Each row below holds a small network's activations on one input, seen along a few directions.
In each table, some parts of the input vary, and every possible input appears once, in random order.
A made-up example of a description, with smaller parts first: one of 3 separate values, together with either a single point or one of 11 places along a line or (one of 6 places along a line, together with one of 8 places around a ring).
Shared parts are said once, and a part with two or three values counts as separate values.

Other details of the inputs shift rows strongly along two fixed directions, in all tables alike. That doesn't count.

Table:
x1: -2 -42 24 12 4 23 7 20 -12 -1 10 -25
x2: -5 -68 58 -51 -29 15 3 41 -14 26 -11 -27
x3: 2 39 -20 -1 1 -26 -5 -15 6 0 -7 18
x4: -6 -62 38 8 3 32 8 33 -15 11 15 -41
x5: -1 45 -28 30 18 -7 2 -22 9 -25 3 12
x6: -17 -3 5 -77 -40 5 -3 -25 11 -26 -28 34
x7: 27 -26 4 19 27 22 14 -4 -5 12 22 -15
x8: -7 23 18 -80 -38 -9 -8 -6 16 -21 -41 29
x9: 7 -19 2 22 14 -9 -2 19 -11 22 14 -17
x10: 3 -48 52 6 -2 15 4 43 -18 27 6 -45
x11: 40 40 -29 39 46 -16 3 -16 11 12 15 -1
x12: -5 -47 12 10 3 16 10 18 -15 8 15 -17
x13: 8 4 -16 51 24 -9 -2 8 -9 28 16 -15
x14: 14 12 -5 51 32 -12 -1 18 -3 9 15 -23
x15: -2 -13 32 -50 -28 0 -3 16 -1 -4 -24 5
x16: 0 -21 4 52 22 21 8 11 -11 8 18 -27
x17: 6 47 -13 3 12 -20 -8 -8 16 -14 -11 8
x18: -1 5 -29 48 26 -4 7 -8 -7 5 25 -5
x19: -12 10 -9 -22 -18 6 2 -21 5 -15 -17 27
x20: -4 -18 -9 9 5 4 3 -4 -6 -3 12 1
x21: -1 -9 -23 52 23 7 5 -4 -10 12 23 -10
x22: -13 -76 43 -38 -24 30 11 28 -16 12 0 -22
x23: 10 8 -16 51 21 -7 -7 5 -2 24 20 -16
x24: 0 11 -25 56 27 8 8 -2 -4 1 16 -6
x25: 2 71 -43 -14 4 -38 -13 -34 22 -19 -16 40
x26: 0 12 -29 50 34 2 7 3 0 -3 21 -9
x27: -4 -59 65 -44 -32 19 6 42 -18 22 -13 -29
x28: 4 57 -29 -25 -10 -30 -18 -31 22 -23 -16 38
x29: 8 -5 14 37 15 4 -1 18 -7 18 4 -26
x30: -4 -61 57 -44 -35 16 -4 29 -13 25 -3 -25
x31: 10 -22 2 45 25 -7 4 31 -14 29 22 -29
x32: -17 1 12 -70 -42 5 4 -20 6 -25 -30 34
x33: -2 -19 -8 10 2 8 -2 -3 -2 -4 17 -4
x34: -15 12 10 -55 -33 7 3 -18 7 -29 -27 29
x35: 1 60 -53 33 25 -17 1 -29 14 -31 4 30
x36: -7 19 -16 -16 -13 -2 -5 -27 10 -19 0 22
x37: 9 39 -33 50 26 -20 -1 -4 2 14 6 2
x38: -3 -27 -6 26 14 12 -1 6 -4 8 29 -19
x39: 2 75 -36 -7 1 -37 -5 -28 18 -17 -18 38
x40: -7 18 -19 -13 -15 4 -7 -31 11 -18 -6 25
x41: -10 13 31 -86 -54 2 -8 -9 10 -17 -52 32
x42: -6 19 11 -80 -42 -12 -18 -18 20 -17 -31 31
Each input here is: one of 2 separate values, together with either a single point or (one of 4 places along a line, together with one of 5 places along a line).
Q: Changing only the choice among 2 separate values turns x38 into x42. The same change can be made to x6. Which row results?
A: x25
Q: Which other rows does x31 become when the place on the line of 5 takes its other values? List them by row number.
A: x9, x14, x15, x28
Q: A walk changes only the place on the line of 5. It starts at x23 and steps to x13. List the rest of the walk in order.
A: x37, x41, x29
Q: Which other rows does x7 become when the choice among 2 separate values takes its other values? List them by row number.
A: x11
Q: Which other rows does x10 become when the choice among 2 separate values takes its other values? List them by row number.
A: x5

Table:
x43: 5 1 -50 82 43 5 19 -16 -3 -7 44 -6
x44: -8 -70 19 7 -1 42 12 7 -21 9 25 -21
x45: -16 -41 3 -32 -14 37 -7 -9 -9 1 6 11
x46: -7 43 -60 -7 17 -30 -8 -16 21 -13 -31 39
x47: 12 -20 32 -46 -17 3 8 0 -5 17 -19 -2
x48: 22 17 0 -16 3 -12 -6 -9 15 -10 -11 17
x49: -12 63 -43 -1 -1 -34 -13 -17 19 -24 1 29
x50: -16 55 -6 -44 -33 -8 -18 -38 31 -29 -31 37
x51: -9 52 -28 8 -12 -10 -15 -16 13 -12 -10 23
x52: 36 18 -30 74 56 -7 10 14 -1 30 34 -24
x53: 0 -57 -1 58 24 30 21 11 -24 11 47 -36
x54: 15 -30 30 -35 -16 6 -17 2 -2 7 -5 -13
x55: 7 55 -41 -7 -7 -31 -19 -29 21 -4 -4 31
x56: 2 -8 10 0 8 -1 -9 9 -3 -13 8 -20
x57: -3 -4 28 -85 -44 -3 -15 -20 21 -1 -21 16
x58: 14 31 -22 11 9 -29 0 -21 3 15 -3 16
x59: -7 -10 22 9 -12 7 7 9 -15 19 -12 -6
x60: -6 -55 58 -66 -28 27 14 40 -10 2 -14 -21
x61: -2 55 -11 -5 0 -6 5 -25 9 -14 -27 28
x62: 9 -54 29 47 37 12 11 55 -18 14 33 -50
x63: -5 -38 50 -25 -28 27 -10 14 -7 -2 -19 -23
x64: -6 49 4 -59 -33 4 3 -23 25 -32 -52 37
x65: 21 33 -45 79 40 -33 -3 -3 -5 24 30 -1
x66: 5 41 -30 49 45 -19 14 0 -5 0 19 -5
x67: -4 -59 19 71 40 8 4 48 -18 41 55 -75
x68: -12 -82 62 -30 -24 14 17 45 -29 29 3 -37
x69: -19 -72 65 -66 -48 12 2 41 -25 7 -12 -11
x70: -2 45 -29 40 4 -17 -5 -11 -1 -5 -7 16
x71: -2 9 -56 70 38 4 13 -21 4 -13 34 5
x72: -8 33 25 -81 -47 5 -13 -21 21 -47 -59 47
Q: Describe the family of inputs behind these rows.
A: either a single point or one of 5 places along a line or (one of 3 separate values, together with one of 8 places around a ring)
Q: Which other rows does x59 become when the choice among 3 separate values takes its other values? List them by row number.
A: x58, x68
Q: Which other rows does x54 become when the place on the ring of 8 takes its other values? List them by row number.
A: x47, x48, x52, x55, x57, x58, x65

Table:
x73: -3 26 5 -35 -9 -29 -3 -9 -4 10 -9 15
x74: -30 9 11 -55 -39 7 4 3 5 -21 -45 21
x75: -16 11 -24 -20 -25 -9 -1 -40 19 -18 2 29
x76: -19 -12 13 -57 -40 -11 -3 4 -10 -3 -33 22
x77: -14 -8 -16 15 10 16 11 -2 -4 -9 -4 9
x78: 2 34 -6 19 22 -1 9 5 8 -8 -18 4
x79: -26 -8 27 -8 -14 1 8 17 -23 -3 -11 -12
x80: -18 39 -37 19 6 1 9 -36 15 -29 9 17
x81: -12 6 -15 44 20 -3 12 24 -20 5 3 -14
x82: 19 24 -12 -43 -4 -4 1 -35 20 -23 -31 38
x83: 27 42 -15 29 24 -26 -10 -3 12 -2 8 -2
x84: 19 -44 31 3 7 9 14 37 -12 34 -4 -41
x85: -1 22 -49 28 5 -14 5 -32 -1 -13 22 24
x86: 1 -10 27 -54 -32 1 -26 8 -2 14 -9 2
x87: 15 -35 24 -19 -8 17 12 -6 5 9 9 -18
x88: -9 -69 4 24 4 17 7 18 -16 26 15 -13
x89: 25 -20 22 21 8 3 -10 29 -6 22 11 -34
x90: 11 12 -11 32 24 -19 -17 10 -3 26 30 -15
x91: 26 20 -35 15 39 -22 3 3 23 -17 19 -3
x92: -19 -46 4 11 14 16 11 42 -6 -7 26 -32
x93: 20 6 10 22 18 -22 3 10 1 13 12 -21
x94: -21 0 -2 -8 -16 19 -3 -19 0 -22 -5 -2
x95: 0 38 -21 -34 -8 -21 -7 -14 11 9 -21 31
x96: 8 27 -23 62 42 9 17 -20 11 -11 27 -10
x97: -11 -6 -7 37 8 -27 -1 11 -8 14 21 -11
x98: -11 -6 -8 51 15 -27 4 15 -21 23 20 -17
x99: -17 20 -36 -47 -16 -26 -13 -13 27 -40 -7 39
x100: 6 33 -27 34 37 4 -7 -26 12 -26 -5 7
x101: -6 28 25 -29 -10 -12 3 -3 9 -25 -22 12
x102: 12 -52 23 -32 -15 21 10 4 -17 21 24 -10
x103: 4 51 -4 43 34 -20 10 -3 -2 -11 -2 0
x104: 5 -24 26 32 26 14 14 40 -26 16 2 -35
x105: -9 16 -24 12 -3 10 16 -20 -6 -26 10 11
x106: 3 43 -44 -39 11 -28 -13 -19 28 -21 10 31
x107: -16 21 -44 50 32 4 -4 -20 1 -18 8 0
x108: 1 -1 34 -15 -17 22 -4 16 5 -1 -20 -7
x109: 10 31 -35 52 32 -15 -3 -1 7 38 20 -6
x110: -15 13 -7 -16 -29 -15 -26 -4 4 -8 -10 22
x111: 6 -24 19 5 17 29 13 6 -3 -6 -8 -1
x112: 35 18 -30 41 28 -4 13 -18 -1 -3 30 -7
x113: -5 6 30 -37 -24 18 4 4 13 -8 -36 5
x114: 16 -6 28 -36 -29 6 -8 9 6 9 -24 -3
x115: 12 -40 25 20 10 35 22 13 -17 0 23 -29
x116: -7 16 -24 -28 -28 -7 -1 -35 4 -25 -12 57
x117: -11 40 -36 1 -5 3 8 -32 2 -36 -8 47
x118: -27 -32 40 -17 -21 5 5 26 -17 -1 -1 -22
x119: -8 -9 -5 22 -14 -3 -12 14 0 18 5 -5
x120: -2 -6 5 -82 -28 5 -6 -28 10 -4 -29 41
x121: 16 30 -22 49 34 10 15 -15 -1 -18 13 19
x122: -3 33 -42 69 25 -37 -16 1 5 5 29 4
x123: -15 -25 13 36 -1 20 12 32 -8 22 3 -28
x124: 25 -20 -8 37 37 8 -4 -3 -2 12 14 -28
x125: 3 -1 10 -28 -20 2 -15 6 2 25 -5 1
x126: -5 19 0 -50 -2 -3 3 -1 28 -49 -17 24
x127: 19 19 4 -25 -2 -16 6 0 0 -1 -25 8
x128: 3 -46 12 -18 5 16 -14 -1 -8 22 8 -14
x129: 3 64 -4 -7 2 -16 -12 -16 20 -38 -20 26
x130: 0 -3 37 -15 -15 16 -11 17 1 -10 -16 -9
x131: 11 34 -38 17 16 -13 -18 -37 10 5 20 7
x132: -14 -25 -22 16 3 0 -14 -13 -3 2 3 1
x133: 12 -19 44 -33 -13 -10 9 15 -12 13 -16 -16
x134: -2 -39 36 -55 -22 1 1 25 -20 29 -13 -10
x135: -17 -42 33 21 -3 17 -1 43 -21 10 15 -38
x136: -4 -7 -33 59 17 -4 -9 -14 -5 8 30 -16
x137: 11 -39 20 -42 -22 19 3 -2 -15 19 6 16
x138: -21 -10 29 -34 -36 16 -15 17 -7 -13 -18 -1
x139: 19 -22 29 -1 -5 9 10 22 4 28 -10 -23
x140: 2 11 -16 -14 2 -2 1 -32 14 7 18 12
x141: -18 -6 15 -2 -25 19 -5 20 -3 0 -11 -8
x142: -12 -42 11 22 -12 5 3 26 -7 36 4 -19
x143: -4 35 4 -38 -21 10 -7 -42 21 -43 -29 23
x144: -10 -36 -8 45 11 -5 5 32 -15 37 13 -25
x145: 2 9 4 -2 8 -26 -5 3 -1 23 15 -6
x146: 32 -30 16 4 6 17 12 2 -11 8 10 -3
x147: 15 -35 36 -44 -26 18 -5 -11 1 -1 -11 -13
Q: Changing only one part turns x97 into x118. The same change can be made to x119. Which row results?
A: x141
Q: Changing only one part turns x80 into x96. The same change can be made to x123. Which row results?
A: x113
Q: Describe the family of inputs behind these rows.
A: one of 5 places around a ring, together with either a single point or one of 6 places around a ring or one of 8 places around a ring
Q: Which other rows does x137 become when the place on the ring of 6 takes its other values? List them by row number.
A: x102, x120, x128, x131, x140

Table:
x148: 3 16 -21 52 19 1 6 4 -1 -16 13 -1
x149: 11 -48 8 30 28 18 9 9 -18 21 20 -27
x150: -12 29 -43 61 30 -11 0 -10 -8 -8 10 3
x151: 1 3 -2 -37 -4 3 -4 -23 13 -22 6 10
x152: 26 43 -25 48 42 -28 7 -9 0 13 23 -1
x153: 1 62 -6 -10 -12 -13 -19 -23 22 -21 -31 25
x154: -7 21 -21 -51 -22 -13 -6 -45 16 -24 -27 48
x155: -20 32 -27 -36 -20 -18 -14 -33 18 -30 -3 31
x156: 6 16 -11 40 31 -12 6 27 1 7 3 -21
x157: -9 21 -48 61 26 -4 7 -12 -1 12 26 7
x158: 17 53 -38 28 15 -28 -18 -28 17 10 4 11
x159: -6 -67 27 -32 -26 32 12 8 -11 22 3 -12
x160: -12 -38 32 -9 -3 7 -2 49 -16 23 -8 -31
x161: -12 26 14 -34 -27 -19 -1 1 -4 -6 -22 14
x162: 25 13 -4 29 21 -3 -13 -3 6 19 8 -13
x163: -3 -30 28 -20 -28 3 -16 17 -8 27 -9 -17
x164: 5 3 17 -39 -21 -20 1 -5 -2 12 -8 11
x165: -6 21 7 0 -16 -6 -21 0 4 3 -16 2
x166: -16 -16 -6 46 22 6 -5 18 -8 2 34 -28
x167: 6 -38 3 -12 -15 8 3 5 -7 6 10 -4
x168: 19 -17 -3 41 21 15 11 14 -11 -3 19 -22
x169: 22 46 -33 16 39 -25 -4 -5 16 -1 2 15
x170: 8 -24 3 52 38 14 7 15 -5 2 40 -42
x171: -11 -12 -2 29 1 6 1 17 -13 -3 16 -4
x172: -5 27 -24 -9 4 -27 -8 7 10 3 -12 16
x173: -7 -13 -1 -50 -23 1 -8 -18 15 -15 1 11
x174: 10 -37 39 -29 -1 13 8 39 -6 12 -15 -30
x175: 12 -37 53 -21 -18 24 -7 20 -2 18 -11 -28
x176: -21 -85 38 -17 -21 22 3 26 -26 24 2 -22
x177: -5 48 17 -41 -24 -23 3 -16 10 -25 -34 28
x178: 13 -37 22 -31 -14 20 2 4 -7 -4 4 1
x179: -21 -38 14 11 -11 31 11 19 -18 16 7 -16
x180: 23 24 -5 62 44 -15 14 10 -9 16 23 -23
x181: 2 -33 17 -38 -18 32 12 -9 -4 3 -5 7
x182: 0 -5 -17 87 39 21 18 13 -10 15 31 -28
x183: -14 37 -14 -16 -9 -6 1 -32 14 -38 -32 35
x184: -8 -46 48 -30 -28 -3 6 31 -22 31 1 -15
x185: -18 8 10 -43 -27 6 -3 -13 19 -40 -18 11
x186: -9 11 -16 -35 -34 -13 -5 -18 4 -24 -12 35
x187: -2 11 3 -26 -12 23 10 -20 8 -18 -15 23
x188: 5 11 -5 -47 -12 -18 -9 0 15 3 -23 21
x189: 7 36 -29 23 24 -1 5 -28 7 -23 -6 20
Q: Describe the family of inputs behind these rows.
A: one of 6 places around a ring, together with either one of 3 separate values or one of 4 places along a line
Q: Changing only the place on the ring of 6 turns x151 into x170. The same change can be made to x162. Which row results?
A: x175

Table:
x190: 11 32 -27 21 17 2 4 -22 9 -2 4 11
x191: -21 -22 3 -41 -25 8 2 -8 0 -14 -14 18
x192: 0 29 -24 6 3 -9 -6 -25 10 -22 9 17
x193: 13 7 6 -6 -4 1 -5 -7 4 3 -15 6
x194: -4 -27 11 14 3 -4 1 35 -15 27 9 -20
x195: 8 13 7 -33 -11 -8 -13 -10 13 -14 -16 12
x196: 1 -53 32 -47 -19 21 10 16 -6 9 -4 -8
x197: 4 -14 19 9 9 -3 -1 20 -5 15 11 -27
x198: 3 -31 -4 28 14 5 10 10 -15 12 28 -16
x199: 0 0 -1 5 -8 9 4 -16 -2 -5 2 9
x200: 10 20 -13 -18 2 -16 -5 -12 8 -8 -12 20
x201: 2 3 -5 54 16 -5 -1 20 -10 29 13 -20
x202: 10 -20 0 24 20 12 3 12 -1 12 24 -25
x203: 5 -13 21 16 6 3 6 15 -10 24 4 -22
x204: -7 -27 40 -72 -35 0 3 11 -5 4 -24 4
x205: -2 48 -29 23 9 -27 -14 -4 14 -8 1 11
x206: -7 50 -11 8 9 1 9 -7 9 -44 -22 17
x207: -9 -9 -14 39 11 13 3 -4 -8 7 12 -8
x208: -19 12 -11 -28 -18 1 -10 -22 11 -26 -10 20
Q: Describe the family of inputs behind these rows.
A: either a single point or (one of 3 separate values, together with one of 6 places along a line)
Q: Which other rows does x192 become when the choice among 3 separate values takes its other values? List them by row number.
A: x198, x199
